Each row below holds a small network's activations on one record, seen along a few directions.
Records have a field called N. Each example row is followed by its value.
Records without N are marked missing.
The largest differences between rows may come from other fields.
[ 15  27  33 -10  24  15  -2 -36  42   8   6 -23  16 -10  -8 -14  19  70
  30  18   5 -57  36  55 -26  19 -21] : n1
[-10 -10  25 -56 -16   5 -21 -15   6 -24  62 -19 -16 -38 -26 -34 -12 -18
  33 -17  36 -21 -14 -16 -17 -20 -22] : n5
[ 37  48  -1 -15 -14 -24   1  13  43  -1  32 -27  10 -19 -35 -32 -13  76
  60   3  19   5   8  42  40 -18 -43] : n1
[-21  39  -9 -14 -12 -24   3  20  47 -30  64 -11 -34 -41 -20 -28 -51  -5
  43 -11  24  26   0 -21 -14  15 -16] : n5
[-16 -21  -9 -11   7 -31  12 -40  11  10  20  19  34  17  23  13 -14  23
 -15   3 -20 -21  20 -34  12  22  13] : missing
[-49 -54  18 -34 -51  53  42  13  23  -1  19 -68   1   0  63  25  11  28
 -70  -7  11 -36 -17  -3 -77  34  16] : n5
[ 25  15  38 -13   9  20  -5 -41  31  10   5 -34   5 -10 -22 -10  31  63
  18  23  11 -47  44  42 -36   1 -23] : n1
[-82 -67  -2  -7  -7  84  -5  -3 -13  -8 -24 -13 -22 -24  49  13  10  29
 -29  20  47 -92 -27  11 -34  28 -27] : n2
[ 10 -46 -18 -29 -16 -64 -10  18  43 -28  33 -56  -3  54 -35 -44  52 -15
  79 -26 -44  -3  -4  16   7  -6  25] : n7
[-52 -41 -22   3 -20  60  31  27   6   0 -37  -9 -18 -30  92  -8  -3  58
 -31  43  31 -48 -46   6 -55  81  -1] : n2
[-17  -8   7   9  18  51  28 -31  -4  46 -30 -54  19 -26  11   7  25  -9
 -48 -15  18  22   3  19   1   3  22] : missing
[-24 -47 -56   5  -8 -66 -27   7  32 -24  46 -29  36  16 -52 -30 -11 -66
  74 -47  80  19 -68  -9  16 -27  34] : n4
[ 16 -25  -6 -10  -1 -56   4  22  53 -28  43 -52  17  42 -33  -6  38  12
  14 -31 -29  19 -27 -10  -9  -4 -22] : n7
[ 47  30  14   4 -40 -26 -16  26 -39   3  53   0  27  17 -27 -11 -40 -12
  52  -6  24  35   7 -19  18  -3   3] : missing
[ 49   9 -12   6  25 -85 -18  31  49 -39  59 -15  17 -10 -21 -22  24   3
  51 -15 -24  58 -25 -20 -22 -21 -47] : n7
[ 12  -1  23  14  27 -49 -12  40   8  20 -18  -1 -11  15 -29  -1 -14  20
  73   0  36  10 -37 -31  21 -29   3] : n6
[-18 -22   1  51  15 -12  32  27  11  29 -40 -27 -45  53  43 -17  18  37
  18  -2   5 -11 -11  10 -30   1   5] : n6
[ 29 -17  50  19  -1  -8  33   5  13 -10 -19  25  25 -21  18  16  -7   6
 -16 -18 -17  10  -3   1 -27 -30 -26] : missing
[-53 -35 -24 -14  -8  47  -9   6  14 -11 -38  15 -23 -20   6   5 -24  51
   6   2  51 -73 -38   2 -25  56  -8] : n2
[ 45 -17   4  -8  14 -73 -37   9  24 -31  45 -32  11  -5 -19  -4  39   5
  33 -16 -28  54 -14 -21 -43 -33 -45] : n7
[-32  34  36 -20  -9 -32  26 -40  46  10  31  12 -33 -31 -13 -29 -30 -13
  51 -18  37  16  15   2 -31   5 -22] : n5
[-21  -8   4  43  44  -6 -29  27  17   9 -22 -29 -26  18  -8  11  -4  42
  11  15  11 -19  -4 -12  -7   3  -2] : n6
[  1 -63  -1  47  23  28 -21  -1   2  -1  18 -13 -27  48  52  -1  41   1
  25  27  15 -30 -24  18  -5 -12 -17] : n6
[  2  23  42 -29 -35  10 -21 -28  19  42 -11 -24  -8   8   7   3  28  46
  51  16   5 -27  15  49 -25  -7 -28] : n1

Which value of N does each new row have?
[  0 -32   8 -30 -11 -59 -29   7  39 -44  44 -40  24  38 -10   0  48  -3
  47  -3 -33  22 -37   0  12  -3 -11] : n7
[ 25   4 -22 -22  -3  20  25  34   5   6 -31   9  -9   6  -7  34   5 -12
  -4  48  15   5  25  -4 -31  30   8] : missing
[ 15  47   3 -56  -4 -73 -23  34 -33   6   8 -22  34  14 -38 -16 -36  -9
  42 -16  41  13  10 -10  53 -18  23] : missing
[ -1   2   1 -20 -21   6  -9 -19  -3 -21   1 -43  -9 -26  23   5  10  35
  59  50  -8  30 -10  68   3 -10 -44] : n1
[  0 -43  29 -48   5 -53  -6   7  36 -33 -13 -50  14  21  -5 -34  35   3
  46   7 -34  45 -27 -18   9   0  19] : n7
[-15 -15   6  23   4  -3 -34  56 -16  31  25 -37 -15  15  15   9  18  16
  36  37  29  26 -18 -14  26 -27 -26] : n6
[ 16 -21  28  21  15 -55  -8  16 -11   4  16 -35 -20   1 -37 -19  -6  35
  41  23  59  33   4 -21  56 -50   4] : n6
[ 12  -2  10  16  40 -27 -49  27  12   3  -7  -2 -12  10 -37  -8  -9  29
  55  17  31   6 -35 -33  20 -17   4] : n6
[-29  -1  19 -44 -40 -18  11   3  24  -5  25 -11 -42 -34 -16   0 -39   8
  28 -33  36  26   3 -16 -19  -9 -27] : n5
[  6   6  19  42  55 -30 -26  -8  14  -3   1 -13 -10  12 -34 -13  -8  36
  34  17  42  -2  -8 -16  16 -20  -3] : n6
[  8  47   9 -24 -22 -59  25 -10  18 -31  92 -10 -17 -37 -47 -51 -46   0
  64 -10  67  41   0 -19  14  -9 -16] : n5
[  7   2 -10 -19   6   5 -21 -24  -6  38  -2 -31   2 -37 -28  11  -7 -18
  15 -19  -6  58 -30   2  29   7  32] : missing
[ 46 -38  39 -47  15 -76 -28  -5   8 -28  21   1   6  20   5  23  14  -6
  78 -26 -27  80 -43 -19 -16 -26 -50] : n7
[ 40  18  22   0 -13  11 -33   8 -26  10  13   5  23   7 -21  -8 -34   4
  23   1   2   7   9  -6 -21  15  19] : missing
